A small network was trained on invented records. Each row is its activation on one of them, seen along a few directions.
After each row come some of the record's fields: GEKA, ZAKO, VOPAK, MADI, SOLU.
Other fields move the rows too, some of them a lot.
In the rows, zero is written as 500.
Strong random noise was added to every row along 23 fixed directions; ignore it. To show where, here is one row again and again, with new noise each time:
[521 411 392 439 588 504 540 585 500 558 362 489 521 392 539 501 485 524
 550 639 357 404 435 599 488 429 349 547 567 729 493 423 487 552 456 369
 385 637 537 408 503 416 566 444 492]
[441 488 580 418 463 615 521 559 451 502 421 638 660 414 424 409 381 707
 518 488 711 545 632 303 507 685 580 330 618 607 649 492 393 366 651 748
 500 388 552 499 616 691 593 309 363]
[435 440 347 597 488 473 502 541 582 444 480 455 499 457 364 600 398 697
 567 582 616 473 567 340 637 530 582 439 510 564 569 505 389 325 467 496
 504 397 523 459 536 499 517 407 669]
[575 404 509 527 508 371 432 277 365 566 557 377 487 673 670 493 682 403
 477 468 497 587 364 391 457 500 549 441 564 401 620 493 352 451 578 406
 680 441 559 587 562 414 393 584 614]
[441 616 529 420 730 586 591 572 328 274 676 475 454 356 271 449 479 564
 618 474 570 540 433 357 602 660 468 611 486 256 502 421 622 667 652 523
 618 340 327 474 548 437 526 338 403]
[439 560 628 387 533 521 446 374 483 643 629 495 366 464 442 395 246 615
 437 344 690 588 590 442 470 428 663 552 605 439 557 574 497 419 276 648
 498 350 436 527 400 688 413 559 526]
[532 523 423 506 671 436 560 567 514 302 471 481 395 491 379 416 515 656
 527 454 524 524 507 637 451 464 403 401 513 320 334 608 723 433 628 584
 592 591 459 553 441 440 527 550 246]
[461 420 410 613 593 577 544 471 428 426 427 691 749 480 447 255 389 520
 758 495 542 531 444 274 413 538 764 710 660 749 482 394 389 683 508 455
 405 346 509 486 604 540 654 386 634]
[609 471 678 475 459 346 504 566 579 589 424 432 420 404 420 543 419 417
 465 351 513 439 533 635 409 491 434 464 452 482 335 546 609 559 417 597
 564 501 556 604 370 634 611 519 446]
[649 620 411 468 564 524 515 466 522 624 427 527 507 467 531 570 523 333
 439 574 449 511 325 551 383 568 523 533 350 445 484 557 622 791 490 387
 590 706 517 397 515 570 582 506 641]
[482 537 661 524 297 327 374 364 588 663 622 316 300 698 522 524 555 377
 362 598 478 389 509 683 674 554 622 575 491 303 608 361 483 575 478 325
 379 427 471 480 579 629 439 709 645]
[510 301 420 682 438 294 498 461 555 455 585 269 619 769 418 690 680 379
 815 588 490 546 556 457 602 382 588 508 540 652 624 371 488 357 547 292
 507 474 413 705 545 366 489 493 661]
[505 696 523 463 562 557 286 458 403 468 524 564 490 367 500 438 493 742
 431 630 515 381 303 534 639 424 598 554 658 515 372 326 394 480 515 662
 466 446 136 203 499 457 451 474 349]
[656 330 437 711 295 589 684 516 690 634 508 301 570 509 330 488 426 452
 263 625 529 425 458 571 696 676 442 526 331 413 584 465 623 387 570 390
 498 350 441 388 484 600 434 641 718]
[595 490 551 467 505 658 453 435 370 552 729 500 363 620 492 166 536 545
 339 252 699 553 638 604 550 451 656 653 752 422 579 339 656 455 424 490
 375 553 543 573 507 576 389 545 492]
[357 464 507 586 490 507 579 614 478 496 543 463 567 454 435 435 474 517
 524 540 562 529 451 597 472 517 448 474 493 516 548 452 468 506 485 563
 543 342 434 555 550 611 638 402 577]
[487 466 662 278 443 588 613 328 311 664 445 596 555 573 713 649 467 417
 344 633 523 551 559 430 322 681 235 455 470 437 688 523 381 433 605 579
 577 484 508 506 499 363 374 549 361]
[333 451 233 780 518 532 571 545 650 244 440 425 558 540 481 588 563 476
 549 494 487 462 438 493 505 490 557 480 373 555 345 679 464 433 509 465
 503 287 555 541 471 500 568 457 580]
[412 493 380 616 336 727 533 615 393 445 477 656 404 496 467 406 583 499
 206 563 660 473 550 584 487 670 581 524 362 373 555 483 507 561 585 521
 452 546 675 386 556 463 500 399 712]
[740 598 570 630 655 589 539 504 481 547 416 616 842 562 549 554 566 519
 554 433 485 521 477 537 385 470 487 487 571 546 327 568 639 575 583 525
 620 718 350 617 501 346 523 416 317]
[515 487 550 276 397 471 600 486 552 509 479 393 474 713 602 459 432 457
 290 574 336 383 507 537 721 531 306 407 638 549 636 498 534 633 632 402
 341 644 508 286 591 427 469 657 254]
[271 648 369 406 752 620 482 317 393 550 605 465 392 487 659 537 624 484
 548 512 545 633 383 659 229 433 589 328 480 379 488 814 534 611 504 473
 529 380 399 591 430 481 491 546 516]
[489 327 467 628 382 374 549 491 462 615 372 460 412 441 523 692 646 442
 432 663 620 424 507 636 298 724 390 318 343 399 503 509 397 453 610 469
 615 395 653 636 495 460 637 508 796]
[291 470 628 364 380 483 494 459 507 568 481 386 413 473 461 600 344 269
 428 620 417 479 393 398 574 508 559 665 342 595 642 546 413 648 402 508
 434 331 419 332 431 643 413 518 543]
[492 369 470 583 562 383 457 453 465 532 441 441 592 533 363 539 452 582
 653 543 427 533 432 488 544 263 565 528 503 611 443 473 434 332 481 520
 596 380 288 480 388 307 418 404 545]

[626 472 242 714 441 701 606 640 607 458 482 612 644 360 429 471 551 481
 598 477 541 590 538 646 336 451 461 533 328 570 358 471 655 347 440 507
 496 516 577 550 416 525 585 433 635] | GEKA is foriv, ZAKO is rodo, VOPAK is gabu, MADI is sipiv, SOLU is zimif
[737 435 440 584 417 539 549 389 442 358 695 447 452 641 219 275 544 553
 435 437 610 497 472 523 685 520 638 544 563 257 378 338 763 478 764 512
 520 372 188 339 404 279 384 696 496] | GEKA is foriv, ZAKO is taru, VOPAK is gabu, MADI is sipiv, SOLU is dizun
[559 414 574 459 511 572 547 655 331 706 499 425 530 290 468 432 763 222
 588 615 412 651 335 700 310 600 416 510 256 420 692 391 618 671 631 369
 613 590 630 619 575 632 575 337 670] | GEKA is guba, ZAKO is rodo, VOPAK is far, MADI is sipiv, SOLU is zimif
[458 646 455 491 537 520 431 590 540 351 652 380 489 544 448 458 588 552
 499 509 445 685 395 342 755 442 561 421 408 315 716 571 543 407 585 481
 664 637 512 440 659 604 334 435 385] | GEKA is foriv, ZAKO is taru, VOPAK is gabu, MADI is kamu, SOLU is dizun
[591 339 513 385 394 510 570 669 430 450 527 508 505 278 502 363 328 490
 535 488 385 497 413 353 549 310 315 641 623 798 457 358 438 532 302 538
 425 589 474 295 376 328 460 601 494] | GEKA is guba, ZAKO is rodo, VOPAK is gabu, MADI is kamu, SOLU is zimif
[507 411 419 503 499 171 570 346 537 479 395 584 497 684 470 538 297 559
 696 634 516 451 517 405 391 527 459 563 588 526 458 356 366 534 459 480
 540 413 442 492 537 439 695 651 656] | GEKA is guba, ZAKO is rodo, VOPAK is far, MADI is kamu, SOLU is zimif
[668 307 505 528 390 522 663 562 473 414 376 527 575 381 541 510 464 452
 387 399 566 462 522 308 421 710 276 442 488 554 450 510 441 420 589 602
 609 443 738 525 462 461 552 511 461] | GEKA is guba, ZAKO is rodo, VOPAK is gabu, MADI is sipiv, SOLU is dizun
[628 272 574 328 631 499 572 299 459 702 381 375 566 422 342 587 475 378
 692 573 447 473 527 421 454 621 508 567 473 635 583 456 604 456 691 397
 453 311 387 549 377 490 428 466 434] | GEKA is foriv, ZAKO is rodo, VOPAK is gabu, MADI is sipiv, SOLU is zimif
[553 347 389 534 473 587 572 523 574 419 380 534 570 359 568 394 517 580
 460 359 566 341 552 519 450 625 372 381 659 748 334 431 427 342 562 617
 387 276 631 525 465 625 688 466 400] | GEKA is guba, ZAKO is rodo, VOPAK is gabu, MADI is kamu, SOLU is dizun
[546 437 480 424 635 375 365 578 532 503 432 392 375 371 453 564 512 669
 590 413 586 491 582 352 565 438 593 352 654 648 565 598 485 385 438 494
 513 714 692 596 507 567 491 398 458] | GEKA is foriv, ZAKO is rodo, VOPAK is gabu, MADI is sipiv, SOLU is dizun
[397 575 353 571 574 580 499 751 348 284 654 557 440 446 535 406 464 714
 330 450 716 539 421 348 582 379 480 456 731 602 550 534 453 608 306 615
 594 820 461 394 573 359 541 424 602] | GEKA is guba, ZAKO is rodo, VOPAK is gabu, MADI is kamu, SOLU is zimif
[551 583 603 514 394 221 304 546 598 517 437 575 349 570 315 548 383 600
 536 393 480 503 630 589 578 286 596 523 387 370 375 393 507 325 361 651
 614 580 511 502 428 553 498 404 506] | GEKA is foriv, ZAKO is rodo, VOPAK is far, MADI is kamu, SOLU is zimif
[623 631 374 498 249 697 511 378 529 516 552 665 495 640 565 485 551 445
 286 534 491 504 574 590 549 614 490 513 331 271 499 385 525 419 627 484
 439 446 563 294 529 425 410 570 551] | GEKA is guba, ZAKO is rodo, VOPAK is gabu, MADI is sipiv, SOLU is zimif
[366 653 493 510 379 435 482 642 609 457 618 431 481 495 453 732 513 505
 581 675 594 581 533 574 520 502 400 405 362 442 632 448 518 378 418 614
 571 561 377 536 566 691 584 482 508] | GEKA is foriv, ZAKO is rodo, VOPAK is gabu, MADI is sipiv, SOLU is zimif
[390 421 438 583 644 521 564 627 724 567 423 296 515 353 366 338 256 551
 449 486 288 294 356 490 810 430 583 696 555 725 476 554 476 712 294 278
 283 356 498 331 531 699 567 447 656] | GEKA is guba, ZAKO is taru, VOPAK is far, MADI is kamu, SOLU is zimif
[320 417 700 311 481 521 504 468 328 456 616 450 214 520 346 448 442 539
 356 443 722 480 711 395 608 695 553 558 550 332 697 464 525 468 591 599
 442 367 534 553 490 550 375 476 434] | GEKA is guba, ZAKO is taru, VOPAK is gabu, MADI is kamu, SOLU is zimif
[558 354 463 471 589 455 638 522 557 466 560 382 483 607 385 431 527 317
 673 384 490 675 584 586 380 378 462 538 460 540 552 591 823 469 500 421
 522 644 538 730 398 566 471 580 393] | GEKA is guba, ZAKO is taru, VOPAK is gabu, MADI is kamu, SOLU is dizun
[509 534 622 386 282 379 459 411 435 445 528 646 490 559 385 398 375 617
 530 623 450 473 514 393 658 563 534 449 510 330 496 299 363 490 721 604
 494 292 338 240 550 329 475 594 441] | GEKA is guba, ZAKO is rodo, VOPAK is gabu, MADI is kamu, SOLU is dizun
[306 476 624 417 492 660 583 577 385 463 651 421 616 388 505 414 510 444
 617 679 475 626 390 449 503 495 476 529 539 583 682 533 505 561 579 532
 408 396 275 464 524 498 404 577 344] | GEKA is guba, ZAKO is taru, VOPAK is gabu, MADI is sipiv, SOLU is dizun
[591 490 319 501 521 576 527 424 451 560 647 370 479 422 449 565 439 578
 422 671 648 550 295 414 539 442 484 508 546 553 586 457 539 426 401 545
 594 521 145 286 399 434 405 655 682] | GEKA is foriv, ZAKO is rodo, VOPAK is far, MADI is sipiv, SOLU is dizun
[325 351 733 603 428 434 590 555 548 478 399 453 418 434 369 413 309 509
 276 435 553 416 542 527 521 616 439 552 403 390 434 634 482 434 499 674
 558 221 526 570 410 644 465 531 419] | GEKA is foriv, ZAKO is taru, VOPAK is far, MADI is kamu, SOLU is zimif
[539 507 448 575 549 535 527 520 505 485 545 511 452 516 234 479 451 546
 482 633 579 472 488 606 581 487 596 635 436 418 458 429 739 553 550 475
 490 584 206 400 423 420 447 531 560] | GEKA is foriv, ZAKO is taru, VOPAK is gabu, MADI is kamu, SOLU is dizun
[591 659 284 417 616 685 466 308 391 638 708 526 419 523 486 524 494 609
 303 310 620 487 467 517 607 460 541 412 543 366 481 428 478 502 433 480
 608 327 345 334 444 355 486 323 784] | GEKA is guba, ZAKO is rodo, VOPAK is gabu, MADI is kamu, SOLU is dizun
[380 641 427 525 536 533 409 392 515 307 391 686 528 487 718 593 545 436
 545 487 439 458 428 356 346 533 579 537 460 564 305 646 334 596 485 563
 480 435 574 461 490 479 524 526 392] | GEKA is foriv, ZAKO is taru, VOPAK is gabu, MADI is kamu, SOLU is dizun
[528 575 534 471 491 554 455 354 645 622 194 686 659 742 748 604 345 495
 280 559 431 420 605 381 480 529 541 596 537 700 566 661 419 465 420 515
 400 808 644 436 571 609 382 535 287] | GEKA is foriv, ZAKO is rodo, VOPAK is far, MADI is kamu, SOLU is zimif
[524 479 507 602 601 490 522 339 497 289 438 558 533 534 562 690 563 405
 611 406 661 342 619 249 393 827 552 662 588 534 349 481 444 572 581 468
 467 317 617 704 520 509 591 482 443] | GEKA is foriv, ZAKO is taru, VOPAK is gabu, MADI is sipiv, SOLU is dizun
[509 224 700 526 238 571 684 473 484 815 375 470 666 533 530 485 424 449
 249 622 538 441 564 849 335 514 220 371 472 643 503 469 508 253 564 712
 459 296 284 524 318 482 487 633 425] | GEKA is guba, ZAKO is rodo, VOPAK is gabu, MADI is sipiv, SOLU is dizun
[482 428 721 542 319 417 324 512 411 746 475 416 372 528 503 531 725 398
 387 744 581 356 489 822 482 558 654 519 525 530 572 322 523 617 567 444
 333 638 363 526 515 556 501 606 637] | GEKA is guba, ZAKO is rodo, VOPAK is far, MADI is kamu, SOLU is dizun
[382 542 479 441 655 355 598 467 535 443 432 359 501 691 492 673 456 468
 441 621 492 428 435 333 651 728 411 475 485 420 721 552 452 679 611 395
 613 549 515 502 710 621 601 412 494] | GEKA is guba, ZAKO is rodo, VOPAK is far, MADI is kamu, SOLU is dizun
[408 566 444 560 583 489 489 433 495 332 622 464 431 613 495 605 415 508
 554 499 675 453 521 422 475 430 616 706 660 598 410 515 557 571 296 544
 398 530 261 522 399 462 487 646 493] | GEKA is guba, ZAKO is rodo, VOPAK is far, MADI is sipiv, SOLU is dizun
[463 427 716 439 546 506 498 682 506 608 533 331 475 401 413 415 564 457
 494 302 404 472 558 662 581 371 541 331 555 575 459 682 637 657 522 453
 415 548 538 632 430 481 507 420 412] | GEKA is foriv, ZAKO is taru, VOPAK is far, MADI is kamu, SOLU is zimif
[581 519 514 599 364 377 381 518 572 662 385 606 613 508 677 343 410 636
 411 450 401 516 383 538 452 272 572 333 598 608 403 565 276 466 338 584
 554 589 581 398 530 504 559 585 621] | GEKA is foriv, ZAKO is rodo, VOPAK is far, MADI is kamu, SOLU is zimif
[457 569 457 496 330 448 312 528 602 562 667 442 417 493 576 398 603 539
 618 533 572 697 502 618 471 295 645 367 527 539 656 442 479 241 360 573
 457 585 534 556 547 798 467 630 532] | GEKA is guba, ZAKO is taru, VOPAK is gabu, MADI is kamu, SOLU is dizun
[415 434 785 275 641 274 475 675 352 625 523 302 394 391 367 330 461 506
 519 436 374 498 376 609 621 383 419 374 640 501 625 486 538 766 549 491
 576 573 451 512 551 537 597 360 387] | GEKA is guba, ZAKO is rodo, VOPAK is gabu, MADI is sipiv, SOLU is dizun
[476 475 602 470 338 476 466 702 501 431 506 439 536 355 579 333 671 358
 562 475 262 620 356 534 522 433 448 335 389 465 546 566 452 567 639 472
 522 521 741 481 585 549 497 501 376] | GEKA is foriv, ZAKO is taru, VOPAK is gabu, MADI is sipiv, SOLU is dizun
[562 649 516 473 362 610 593 355 541 461 663 700 585 789 492 414 346 589
 468 228 680 580 803 437 479 528 683 329 627 319 408 657 576 557 572 584
 413 391 527 537 485 346 528 621 473] | GEKA is guba, ZAKO is taru, VOPAK is gabu, MADI is sipiv, SOLU is dizun

Here are new rows. What are their fields?
[580 488 377 395 492 503 586 376 561 623 517 473 438 652 522 450 526 484
 350 342 502 451 583 630 530 585 434 252 528 403 525 528 558 542 624 409
 500 413 630 493 534 518 628 478 598] | GEKA is foriv, ZAKO is rodo, VOPAK is gabu, MADI is kamu, SOLU is dizun
[411 576 445 285 659 367 559 361 475 546 475 518 337 714 607 329 458 611
 364 473 447 442 503 796 449 521 270 373 642 312 528 427 515 521 581 517
 500 453 511 492 602 607 670 539 333] | GEKA is guba, ZAKO is taru, VOPAK is far, MADI is kamu, SOLU is dizun
[522 573 302 613 360 433 546 547 761 391 429 616 368 623 414 422 362 578
 431 362 532 500 709 680 481 495 482 495 338 295 369 498 597 311 410 547
 467 462 803 525 506 707 633 519 547] | GEKA is foriv, ZAKO is rodo, VOPAK is far, MADI is sipiv, SOLU is zimif
[559 588 444 613 540 508 451 428 619 443 459 470 363 499 582 732 587 461
 309 400 464 274 542 761 493 490 318 588 415 422 172 483 569 372 392 504
 485 430 453 544 325 433 477 506 401] | GEKA is foriv, ZAKO is rodo, VOPAK is gabu, MADI is kamu, SOLU is dizun
[636 574 616 638 484 689 448 764 529 533 603 420 739 195 485 562 669 697
 605 401 479 415 529 489 687 500 554 221 633 586 363 573 446 526 583 452
 409 480 487 555 547 309 538 344 506] | GEKA is guba, ZAKO is taru, VOPAK is far, MADI is sipiv, SOLU is dizun
[505 625 487 402 757 610 483 422 526 695 501 461 404 224 386 505 246 766
 408 611 633 476 421 397 552 619 570 557 519 402 593 591 526 493 369 531
 533 459 343 367 488 706 432 498 581] | GEKA is guba, ZAKO is rodo, VOPAK is far, MADI is sipiv, SOLU is zimif
[685 413 391 315 727 453 485 378 433 567 373 508 599 538 447 574 508 615
 659 515 501 483 531 240 577 544 544 389 683 697 625 461 493 493 677 396
 543 674 502 465 566 366 504 341 448] | GEKA is guba, ZAKO is rodo, VOPAK is gabu, MADI is kamu, SOLU is dizun
[452 539 515 335 643 537 528 522 492 595 521 438 510 334 495 521 517 486
 614 534 404 548 439 641 440 463 317 443 457 537 552 454 553 437 500 520
 523 421 407 536 473 633 554 389 362] | GEKA is foriv, ZAKO is rodo, VOPAK is gabu, MADI is kamu, SOLU is dizun
[448 344 397 356 521 264 354 511 467 481 377 439 355 519 451 499 649 567
 671 494 449 491 536 552 516 363 527 266 573 664 554 412 409 335 620 515
 504 535 629 532 511 501 597 351 474] | GEKA is guba, ZAKO is rodo, VOPAK is gabu, MADI is kamu, SOLU is dizun
[596 408 296 476 465 377 575 512 585 518 368 504 568 613 431 308 421 643
 431 605 475 578 347 577 496 384 451 217 543 561 542 563 574 422 651 609
 619 653 402 300 520 538 601 620 458] | GEKA is guba, ZAKO is taru, VOPAK is gabu, MADI is kamu, SOLU is dizun
[465 546 787 533 497 365 343 566 509 671 740 214 372 468 475 507 650 344
 488 241 573 459 496 660 609 442 653 448 612 470 538 465 542 681 350 423
 501 424 498 758 521 744 587 419 634] | GEKA is foriv, ZAKO is rodo, VOPAK is gabu, MADI is kamu, SOLU is dizun
[525 786 446 592 660 577 516 497 593 494 607 577 601 487 513 464 438 575
 599 462 345 615 421 637 468 336 537 512 404 253 330 678 628 620 423 400
 556 533 394 491 496 391 466 537 458] | GEKA is foriv, ZAKO is rodo, VOPAK is gabu, MADI is sipiv, SOLU is dizun
[478 470 656 422 602 737 554 537 445 696 627 391 485 117 508 570 520 581
 551 410 447 447 598 496 537 580 464 358 518 466 462 690 461 546 502 332
 359 245 565 604 397 294 387 447 582] | GEKA is foriv, ZAKO is rodo, VOPAK is gabu, MADI is kamu, SOLU is dizun
[443 505 282 543 438 583 463 515 521 512 431 582 591 582 586 467 572 539
 525 497 435 659 493 522 439 338 549 381 387 545 586 565 383 288 485 528
 548 521 671 472 546 508 474 362 594] | GEKA is foriv, ZAKO is taru, VOPAK is far, MADI is sipiv, SOLU is zimif
[487 487 443 660 411 435 558 437 762 457 509 385 501 575 479 313 485 470
 526 568 472 511 426 710 457 532 570 472 459 399 419 572 656 436 556 491
 400 342 435 531 505 814 568 840 421] | GEKA is foriv, ZAKO is rodo, VOPAK is far, MADI is sipiv, SOLU is dizun
[654 679 315 258 695 491 568 440 571 536 533 514 532 614 467 548 359 620
 475 310 436 528 526 550 600 370 269 354 559 485 486 440 609 418 453 561
 641 579 413 392 493 525 614 309 344] | GEKA is foriv, ZAKO is rodo, VOPAK is gabu, MADI is kamu, SOLU is dizun
[639 575 533 552 387 514 523 425 651 676 575 402 634 572 828 436 535 451
 374 506 437 368 386 765 435 451 379 395 761 662 376 487 488 630 375 431
 307 536 381 472 523 588 637 853 449] | GEKA is foriv, ZAKO is rodo, VOPAK is gabu, MADI is sipiv, SOLU is zimif
[514 360 514 657 564 543 508 402 457 557 456 431 393 539 537 513 602 465
 324 491 589 297 575 625 504 691 471 736 557 446 471 360 487 446 486 358
 397 375 600 640 506 512 463 482 616] | GEKA is guba, ZAKO is taru, VOPAK is far, MADI is sipiv, SOLU is zimif
